These are the activations of a small neural network, seen along a few directions. Each row is one input.
Each table varies a few parts of the input and shows all the possible inputs, shuffled.
Descriptions start from the smaller parts, as in this example, which fits no table here: ring(5) and (point or ring(9) or (values(3) and line(6))).
Shared parts are said once, and a part with two or three values counts as separate values.
(in the rows, 128 means zero)

Other details of the inputs shift rows strongly along two fixed directions, in all tables alike. That doesn't count.

A family of inputs:
R1: [128 136 143 147 123 130 138 112 140 138 129 119]
R2: [131 109 121 119 142 118 118 137 129 129 132 148]
R3: [112 115 110 120 141 120 121 129 123 138 137 131]
R4: [118 115 111 112 124 111 130 134 117 134 133 118]
R5: [133 130 137 154 127 132 130 122 133 133 124 107]
R6: [143 145 140 132 127 134 142 119 121 133 119 113]
R7: [143 140 140 143 134 132 123 118 137 119 126 113]
R8: [129 152 138 144 124 138 145 129 118 114 123 129]
R9: [111 120 113 111 129 115 130 130 124 136 143 125]
R10: [128 115 115 104 131 114 135 142 133 127 130 121]
R11: [ 93 115 135  74  75 223  80 124 155 122  72 138]
R12: [121 127 107 119 128 119 140 142 116 120 131 147]
R13: [117 112 124 109 126 114 126 133 135 125 147 135]
R14: [131 136 135 150 128 135 128 120 119 135 124 106]
R15: [134 138 139 154 129 132 123 126 117 142 120 115]
R16: [135 136 152 153 131 133 120 125 133 133 134 132]
R17: [128 124 114 102 130 112 124 130 121 119 136 124]
R18: [112 113 115 115 128 112 131 133 138 134 142 126]
R19: [125 152 141 146 125 137 140 129 117 109 125 129]
R20: [123 105 114 119 126 106 133 129 130 137 125 130]
R21: [138 138 147 135 123 137 137 120 136 119 138 116]
R22: [129 117 116 105 129 110 125 133 135 118 134 126]
R23: [142 142 146 145 136 140 123 121 118 129 129 129]
R24: [120 116 123 109 130 115 126 123 119 131 141 145]
R25: [138 146 131 153 114 137 146 132 136 120 128 133]
R26: [ 85 111 135  86  82 224  66 123 155 129  71 145]
R27: [144 139 143 147 136 133 129 134 133 136 117 117]
R28: [119 107 113 115 123 109 131 136 131 132 132 120]
R29: [122 111 112 115 126 110 131 126 115 139 125 129]
R30: [128 108 117 115 141 122 122 131 132 121 137 139]
R31: [126 128  97 124 120 120 137 141 119 123 134 149]
R32: [144 139 143 136 126 131 144 122 135 131 118 114]
R33: [123 126 101 120 122 121 139 142 119 122 133 149]
R34: [119 108 121 120 138 118 118 131 133 127 142 141]
R35: [128 118 110 110 144 120 127 138 118 131 127 125]
R36: [143 145 141 143 137 137 128 131 119 137 117 116]
R37: [129 137 144 158 133 132 124 125 138 143 128 123]
R38: [134 146 136 151 119 136 147 132 134 118 125 131]
R39: [142 136 148 138 125 135 138 113 135 124 131 127]
R40: [119 120 115 120 131 115 141 145 129 114 128 147]
R41: [146 142 144 147 134 128 119 125 135 126 121 122]
R42: [139 147 126 156 112 137 144 131 137 121 129 133]
R43: [114 116 114 114 132 113 131 123 123 141 135 136]
R44: [144 148 142 143 135 132 117 122 121 127 121 121]
R45: [139 140 141 141 135 143 127 115 121 121 134 120]
R46: [142 137 139 143 135 136 134 128 135 128 122 108]
R47: [126 135 139 153 132 135 129 118 140 135 132 114]
R48: [127 122 113 101 133 116 135 139 119 129 131 120]
R49: [132 122 115 104 133 110 125 123 120 124 128 135]
R50: [133 143 150 149 132 137 118 122 119 134 135 131]
R51: [145 142 143 137 124 126 132 113 137 122 123 118]
R52: [122 110 125 113 129 112 128 126 133 130 140 146]
R53: [123 105 114 128 135 110 117 142 128 142 123 134]
R54: [127 145 144 149 125 134 142 131 131 108 124 130]
R55: [130 116 119 106 133 118 131 123 117 126 136 143]
R56: [114 117 114 124 141 116 116 135 121 145 133 140]
R57: [129 120 111 110 142 117 115 129 120 121 130 130]
R58: [128 144 148 135 120 137 131 117 124 126 144 116]
Each input here is: values(2) and (line(5) or (line(4) and ring(6))).
The inputs of R31 and R42 match in every part but the values(2) part. If R55 is changed in the same way as R31 into R42, which row does it become?
Answer: R39
The inputs of R47 and R3 match in every part but the values(2) part. If R53 is changed in the same way as R47 into R3, which row does it become?
Answer: R15
Change only the values(2) part in R4. List by row number the other rows that result.
Answer: R28
Change only the values(2) part in R45. List by row number the other rows that result.
Answer: R30

A family of inputs:
R59: [155 162 139 169 136 101 172 129 118 107 151 119]
R60: [ 63  78 111  41  66 240  40 139 171 144  31 150]
R61: [159 165 138 174 138 105 171 128 118 109 155 114]
R62: [152 165 142 169 130 112 174 125 113 111 150 123]
R63: [132 133 146 135 126 150 109 118 134 133 116 127]
R64: [111  64  68  60 170  52 118 155 108 133 162 160]
R65: [157 167 142 169 134 104 177 127 116 111 151 121]
R66: [125 134 143 138 122 157 110 121 134 140 107 115]
R67: [123 132 148 136 118 151 116 117 141 137 118 112]
R68: [150 174 142 175 130 112 173 123 109 106 160 122]
R69: [129 133 147 132 126 153 110 118 134 131 116 121]
R70: [125 128 144 128 113 150 117 113 143 138 116 109]
R71: [114  63  66  57 167  49 121 149 109 134 162 156]
R72: [128 132 146 146 121 148 114 118 141 139 118 124]
R73: [106  81  52  68 151  56 147 167 104 111 161 185]
R74: [123 131 147 141 121 151 115 119 141 137 118 118]
R75: [126 131 141 124 113 158 111 115 137 140 103 106]
R76: [127 132 140 140 121 154 107 122 135 141 106 122]
What is each input in this table made of?
Answer: line(6) or (values(3) and line(4))
Which of the alternatives is R65?
Answer: line(6)
Change only the values(3) part in R75. List by row number the other rows that result.
Answer: R70, R71
